A small network was shown many inputs. Here are its activations along a few directions, one row for each input.
In each table, some parts of the input vary, and every possible input appears once, in random order.
A made-up example of a description, with smaller parts first: one of 4 places along a line, together with either a single point or one of 9 places along a line or (one of 3 separate values, together with one of 5 places around a ring).
Shared parts are said once, and a part with two or three values counts as separate values.

Other details of the inputs vary at random and push rows far along three fixed directions, the same in every table; ignore that.

A family of inputs:
x1: -3 -17 20 51 3 1 16 49 15 -34 -19
x2: -44 -47 -70 -24 0 -33 24 26 9 -28 -38
x3: 12 34 15 -35 11 11 -13 -14 -8 -9 -3
x4: 12 -7 -6 -10 -7 10 11 2 12 7 19
x5: 3 -15 18 13 8 27 22 54 33 -17 -5
x6: -18 -35 -8 60 18 -10 7 45 -11 -24 12
x7: -21 -42 -53 50 1 -52 16 8 -7 -21 4
x8: -1 -16 -14 28 1 -14 -2 -3 -28 3 30
x9: -22 -30 -2 61 9 -21 12 41 -6 -22 2
x10: 26 17 43 -9 -18 44 4 -1 26 6 4
x11: 4 -2 -5 -22 13 5 -10 -16 4 19 4
x12: 1 -18 19 19 -3 28 30 36 39 -23 -8
x13: -2 -18 26 14 20 33 31 32 13 -22 -32
x14: 9 -3 5 -18 9 19 27 5 10 3 -24
x15: 16 23 33 -44 12 23 0 -12 7 -27 -5
x16: 17 3 -7 -80 4 8 25 9 48 21 -20
x17: 23 14 55 -20 7 40 0 2 4 15 -23
x18: 20 31 49 -32 11 41 3 -9 -1 -29 -8
x19: 4 -2 -72 -5 -6 -52 -43 -80 -34 52 60
x20: 27 21 42 -14 -7 43 -4 17 20 13 8
x21: 18 25 23 25 -8 26 -32 -24 -8 24 18
x22: -19 -11 -83 -38 22 -61 9 -14 -1 -9 1
x23: -19 10 -29 -74 -13 -20 -7 -29 -1 26 -15
x24: -2 18 46 -35 -20 48 -17 4 -5 -14 -34
x25: 8 28 25 10 16 19 -36 -50 -48 -18 21
x26: 20 20 -3 -3 -18 6 -22 -45 -4 31 27
x27: 11 17 25 24 9 25 -31 -44 -45 20 8
x28: 3 -11 15 22 -6 18 17 46 37 -22 -28
x29: -12 4 -37 -76 -23 -20 -19 -30 2 17 -19
x30: 16 1 -15 -69 -26 -35 35 9 46 18 -4
x31: 0 -15 34 8 -10 7 38 47 24 -23 -10
x32: 1 -25 -55 -44 -4 -26 56 47 79 0 -23
x33: -13 17 22 8 -15 25 -55 -38 -54 -1 -4
x34: -6 -19 -36 -4 17 -21 9 -15 -5 10 -7
x35: -5 0 -73 -10 13 -47 -38 -80 -45 58 35
x36: 27 15 -22 -54 -32 -16 1 -29 32 30 -3
x37: -8 -19 -35 53 -8 -22 -12 -20 -20 -5 12
x38: 12 20 38 30 -19 3 -29 -31 -40 18 30
x39: 30 9 -16 -76 -30 -32 26 -2 56 15 -14
x40: -15 -29 -8 68 8 -21 5 35 0 -32 -7
x41: 8 -2 -10 16 -15 -23 -1 -17 -8 3 6
x42: 16 21 22 30 -1 22 -44 -23 -29 24 37
x43: 5 -6 0 -14 15 -2 2 -5 0 19 -18
x44: -17 27 34 23 21 26 -6 -4 -23 -22 -2
x45: -13 30 21 -40 -3 9 -3 -16 -8 13 -9
x46: -18 -42 -4 57 13 -7 14 34 -13 -30 18
x47: -3 -12 -67 -41 -12 -66 37 12 26 27 -1
x48: 19 29 30 37 -14 1 -44 -29 -31 16 15
x49: -56 -25 -1 47 26 -4 9 26 -21 -39 -10
x50: -13 -21 -73 -1 -12 -72 13 -25 -17 26 23
x51: -22 -46 -90 22 -3 -61 19 -2 15 -6 1
x52: -21 31 33 12 3 15 -38 -37 -50 10 11
x53: -21 -33 -17 72 15 -2 4 31 8 -24 6
x54: -55 -35 -3 45 18 4 1 25 -26 -40 -19
x55: 9 25 -29 -63 10 -19 4 -19 3 3 -6
x56: 28 25 40 -6 -22 34 -9 9 24 7 -16
x57: 19 2 34 -10 -9 22 15 21 7 -1 8
x58: -14 -25 -34 40 24 -26 -16 -24 -42 15 3
x59: -8 22 52 -35 -10 44 -6 4 -4 -5 -27
x60: 24 9 -46 -74 -28 -26 28 10 61 27 -24
x61: 14 6 17 14 -6 18 -24 -25 -15 16 34
x62: -3 -8 -35 28 -6 -27 -21 -14 -1 11 5
x63: -2 -17 -29 7 7 -12 2 14 14 7 16
x64: -21 -39 -13 69 10 1 11 21 6 -30 11
x65: 28 19 26 -14 -28 24 -2 -11 19 9 -7
x66: -16 20 -44 -41 13 -40 -5 -36 -2 14 9
x67: 3 2 15 10 -6 -11 9 22 6 6 -1
x68: -5 -6 25 -3 26 26 28 29 12 -59 -20
x69: -12 8 -7 -71 -11 3 15 4 17 4 -30
x70: 24 17 -22 -51 -18 -4 13 0 47 29 -2
x71: -52 -13 -55 68 36 -40 -15 -28 -57 -20 22
x72: -8 2 22 -2 26 22 21 42 12 -50 -26
x73: -25 -46 -2 65 36 -1 7 27 -19 -26 -16
x74: 29 25 13 -34 -13 4 -10 0 1 32 16
x75: 26 29 55 -15 -20 18 1 19 12 13 -3
x76: 25 27 36 9 -16 10 -17 -4 0 10 -4
x77: 14 13 33 24 -8 13 -35 -28 -40 18 39
x78: 7 14 25 21 13 28 -40 -38 -37 22 19
x79: 4 -13 25 9 5 17 25 61 22 -17 -7
x80: -34 -3 33 -4 12 23 26 42 12 -32 -30
x81: 16 13 24 27 -7 25 -36 -33 -31 18 42
x82: -23 7 25 1 23 22 27 37 17 -41 -24
x83: 19 22 32 34 -20 3 -36 -38 -32 8 20
x84: 14 1 5 -20 -4 2 19 34 17 10 1
Each input here is: one of 4 places along a line, together with either one of 3 separate values or one of 6 places along a line or (one of 2 separate values, together with one of 6 places around a ring).
- The inputs of x6 and x84 match in every part but the place on the line of 4. If x73 is changed in the same way as x6 into x84, which row does it become? => x17
- The inputs of x35 and x78 match in every part but the place on the line of 4. If x56 is changed in the same way as x35 into x78, which row does it become? => x60
- The inputs of x82 and x44 match in every part but the place on the line of 4. If x2 is changed in the same way as x82 into x44, which row does it become? => x24
- Change only the place on the line of 4 in x65. List by row number the other rows that result. => x36, x37, x51
- Change only the place on the line of 6 in x3. List by row number the other rows that result. => x25, x33, x52, x69, x71
- Change only the choice among 3 separate values in x78. List by row number the other rows that result. => x27, x58
- Change only the choice among 2 separate values in x41. List by row number the other rows that result. => x76
- A walk changes only the place on the ring of 6. It starts at x39 and steps to x30. List the rest of the walk in order. => x46, x19, x64, x51

A family of inputs:
x85: -3 -2 82 79 9 55 -5 42 -15 -15 -2
x86: -6 -7 25 -34 -24 24 40 63 42 -26 -55
x87: 22 18 50 5 -5 44 8 11 20 -5 16
x88: -23 -35 -81 46 5 -69 -19 -15 -26 18 23
x89: 31 28 29 1 -17 5 -33 -22 -7 13 13
x90: -46 -18 -33 69 -1 -40 -45 -55 -54 0 12
x91: 15 -21 30 -33 -10 21 44 71 56 -7 -31
x92: -19 -42 -68 47 20 -39 44 37 24 -34 -1
x93: 28 15 26 -6 -15 22 -25 -27 -4 15 34
x94: -40 -17 6 17 26 20 9 31 -8 -43 -4
x95: -47 -39 -61 14 40 -59 49 39 -14 -54 -17
x96: 28 15 -25 -76 -18 -19 22 -22 31 54 10
x97: 16 -29 5 -44 -10 12 56 56 55 -7 -19
x98: 2 7 8 54 5 -5 -8 4 -11 -11 9
x99: 8 21 23 -9 9 40 -29 -30 -30 9 -11
x100: -8 18 -64 -87 -1 -22 -14 -39 13 37 -5
x101: 34 24 22 0 -14 16 -31 -28 -3 10 20
x102: 15 20 26 -15 28 22 -24 -46 -21 15 -8
x103: 18 34 30 6 -13 9 -27 -17 -2 33 11
x104: -22 -11 18 62 -14 10 -17 -16 -43 -27 -4
x105: -5 22 -49 -97 0 -47 6 -40 -2 25 8
- What do these inputs look like to the network? => either one of 3 separate values or one of 6 places along a line or (one of 2 separate values, together with one of 6 places around a ring)
- Change only the place on the ring of 6 in x85. List by row number the other rows that result. => x87, x92, x96, x98, x103
